Each row below holds a small network's activations on one input, seen along a few directions.
Each table varies a few parts of the input and shows all the possible inputs, shuffled.
A made-up example of a description, with smaller parts first: values(2) and (point or ring(9) or (line(4) and ring(8))).
Shared parts are said once, and a part with two or three values counts as separate values.

Other details of the inputs shift rows strongly along three fixed directions, in all tables alike. That doesn't count.

A family of inputs:
r1: [31 15 10 -18 -19 -20 -38 -31 -12 4 2 -3 20 39]
r2: [1 5 -37 -14 2 38 6 77 -9 25 50 5 -76 -4]
r3: [65 -2 -8 9 -31 -19 -27 -5 -2 42 -36 12 -9 10]
r4: [-73 41 -16 -13 13 -3 21 0 -30 -37 -15 25 -42 43]
r5: [-20 -13 13 27 25 0 35 -23 10 -17 14 -14 43 -20]
r6: [21 10 12 -11 -16 -17 -42 -36 -3 1 -19 9 13 38]
r7: [-67 54 -13 -20 11 -6 34 3 -34 -33 6 16 -34 40]
r8: [-7 -1 -33 -11 1 39 -2 78 0 24 29 16 -80 -9]
r9: [29 10 7 -4 -7 -20 -37 -32 -7 10 8 3 21 51]
r10: [48 -14 1 -11 -13 -3 -49 5 12 37 5 14 -2 19]
r11: [4 1 -35 -6 -2 46 -7 76 -15 19 54 0 -77 -3]
r12: [25 13 6 -24 -11 -29 -27 -31 -8 5 -2 -1 23 39]
r13: [47 -13 -1 -27 -24 -15 -48 0 3 19 -14 -6 4 9]
r14: [16 -43 9 10 -6 29 5 34 18 1 2 -34 3 -73]
r15: [19 -49 1 21 10 25 5 32 23 7 11 -19 3 -64]
r16: [-25 -17 15 8 13 -8 28 -14 9 -27 -20 -17 36 -39]
r17: [-49 10 21 17 24 -18 48 -48 -5 -44 -7 -11 54 -9]
r18: [43 26 -3 5 -27 -37 -10 -31 -21 20 -30 7 10 34]
r19: [-26 18 11 57 15 -21 61 -49 -13 -21 -27 1 40 -3]
r20: [31 13 15 -5 -18 -9 -40 -34 -6 13 6 -3 17 49]
r21: [-70 48 -14 -26 3 -9 23 4 -32 -38 -21 19 -40 35]
r22: [22 -40 0 22 15 27 20 29 22 19 40 -21 12 -54]
r23: [-67 52 -16 -18 10 -5 32 2 -34 -36 5 14 -34 39]
r24: [-19 -6 15 24 22 2 41 -25 16 -13 13 -13 40 -22]
r25: [-48 21 -25 -9 7 14 8 28 -22 -21 -1 16 -55 20]
r26: [-50 4 23 10 17 -20 38 -44 -1 -44 -32 -7 49 -17]
r27: [-47 30 -20 -16 5 9 15 23 -17 -15 -4 21 -53 22]
r28: [-9 -8 -36 -8 4 38 -8 81 -6 20 30 16 -78 -8]
r29: [-46 29 -18 -17 7 11 18 29 -17 -11 -1 22 -55 18]
r30: [95 -36 -17 -26 -27 12 -58 48 13 56 36 -19 -20 -15]
r31: [36 21 -2 0 -32 -40 -17 -27 -16 16 -55 9 5 27]
r32: [47 -2 3 -36 -26 -17 -36 -1 13 28 -15 0 3 6]
r33: [24 -33 0 17 11 26 24 28 31 22 38 -20 11 -57]
r34: [15 -46 9 33 5 39 -1 30 26 10 16 -18 3 -59]
r35: [48 -14 3 -24 -22 -15 -50 2 0 18 -13 -6 4 10]
r36: [41 -10 7 0 -15 0 -52 -6 8 22 2 9 5 20]
r37: [-40 31 -15 -13 -4 19 9 26 -33 -22 15 -2 -50 23]
r38: [-30 -8 18 28 20 1 32 -25 25 -16 -9 3 39 -27]
r39: [19 -46 2 14 10 24 12 30 27 14 12 -15 4 -66]
r40: [-44 15 22 13 21 -18 50 -49 1 -40 -9 -13 52 -9]
r41: [48 2 6 -14 -11 -11 -29 -12 11 35 19 4 14 27]
r42: [-47 33 -19 -19 4 9 19 22 -14 -13 -4 22 -53 20]
r43: [-43 25 -24 -7 8 18 7 39 -14 -5 10 27 -60 22]
r44: [21 14 10 -22 -13 -24 -29 -35 7 11 -22 12 12 38]
r45: [-26 -20 14 21 18 2 27 -23 12 -23 -13 -7 34 -33]
r46: [22 -41 -3 10 8 22 17 31 16 9 30 -29 12 -64]
r47: [-25 -17 15 9 10 -7 25 -22 7 -28 -21 -15 38 -36]
r48: [15 6 7 -1 -7 -19 -42 -33 2 5 -14 17 19 45]
r49: [-47 24 -14 -7 -2 24 4 25 -24 -21 -3 10 -59 19]
r50: [22 -43 -4 27 14 28 14 29 22 13 39 -25 12 -53]
r51: [20 -40 2 -1 1 18 18 34 27 11 4 -25 4 -74]
r52: [14 6 11 2 -5 -20 -42 -33 -1 2 -14 16 19 45]
r53: [-30 -10 21 29 23 0 31 -23 21 -16 -8 4 39 -25]
r54: [32 16 1 22 -20 -30 -18 -32 -11 23 -42 25 7 36]
r55: [51 -5 2 -18 -16 -15 -42 -7 -4 18 11 -9 12 21]
r56: [-21 -23 11 29 19 9 17 -12 16 -12 -2 0 29 -28]
r57: [-21 -13 12 28 23 4 34 -26 8 -18 15 -13 42 -20]
r58: [26 22 8 -27 -15 -27 -20 -32 1 11 -2 2 21 35]
r59: [21 15 13 -33 -19 -31 -28 -27 0 9 -27 8 17 29]
r60: [-23 -15 19 15 7 0 20 -17 5 -32 -17 -19 34 -40]
Description of these inputs: ring(5) and (point or line(11)).
Q: The inputs of r3 and r54 match in every part but the ring(5) part. If r49 is changed in the same way as r3 into r54, which row does it become?
A: r34
Q: The inputs of r1 and r6 match in every part but the ring(5) part. If r55 is changed in the same way as r1 into r6, which row does it become?
A: r15
Q: Change only the line(11) part in r20. List by row number the other rows that result.
A: r2, r5, r9, r11, r22, r24, r33, r41, r50, r57
Q: List by row number the other rows that have the ring(5) part in common with r60.
A: r13, r14, r16, r21, r26, r31, r32, r35, r47, r51, r59

A family of inputs:
r61: [-26 2 11 17 14 -5 17 -26 3 -19 -7 2 25 0]
r62: [-12 19 -5 -16 -4 -7 -4 -2 -13 -7 -5 7 -13 23]
r63: [-14 17 -3 -15 -5 -6 -6 -3 -12 -7 -9 8 -13 22]
r64: [8 13 5 -6 -2 -13 -13 -23 -3 3 5 4 14 30]
r65: [11 4 -24 -25 -11 17 -13 50 -10 18 19 3 -53 2]
r66: [-15 15 -4 -13 -5 -6 -8 -2 -12 -9 -13 10 -15 20]
r67: [21 3 -23 -18 -7 18 -17 44 -7 25 34 3 -46 12]
r68: [23 1 -20 -16 -8 17 -19 40 -6 25 31 3 -41 11]
r69: [-13 -25 7 18 13 13 31 8 14 -13 2 -19 18 -53]
r70: [-13 16 -3 -13 -5 -6 -8 -2 -11 -8 -11 9 -14 21]
r71: [-14 -26 7 29 18 17 28 7 16 -10 10 -13 19 -46]
r72: [16 -20 -20 0 0 34 -3 58 6 23 33 -4 -43 -28]
r73: [-11 -22 6 16 15 12 34 8 13 -12 9 -21 20 -51]
r74: [65 -33 -1 18 -17 2 -13 16 19 42 -9 -7 6 -37]
r75: [12 9 8 -4 -4 -14 -18 -27 -1 4 -1 4 18 30]
r76: [-13 15 -4 -14 -5 -6 -9 0 -10 -6 -13 12 -17 21]
r77: [21 4 14 -2 -6 -19 -26 -35 4 7 -7 5 29 29]
r78: [-28 4 12 9 9 -8 19 -24 1 -25 -17 -3 23 -7]
r79: [2 11 2 -4 -3 -8 -16 -15 -3 2 -4 10 1 29]
r80: [-12 -23 7 17 14 12 33 8 13 -12 7 -20 20 -52]
r81: [-45 37 -1 -13 0 -16 3 -23 -22 -28 -25 18 -12 43]
r82: [104 -32 24 5 -36 -38 -50 -41 27 48 -44 -8 59 -12]
r83: [-26 6 11 16 15 -5 23 -28 0 -21 2 -3 28 2]
r84: [-43 7 -6 14 18 16 33 13 -7 -21 12 1 -14 -9]
Q: What is each input in this table made of?
A: values(2) and (point or line(11))
Q: Change only the values(2) part in r62. List by row number the other rows that result.
A: r83
Q: Change only the values(2) part in r76. List by row number the other rows that result.
A: r61
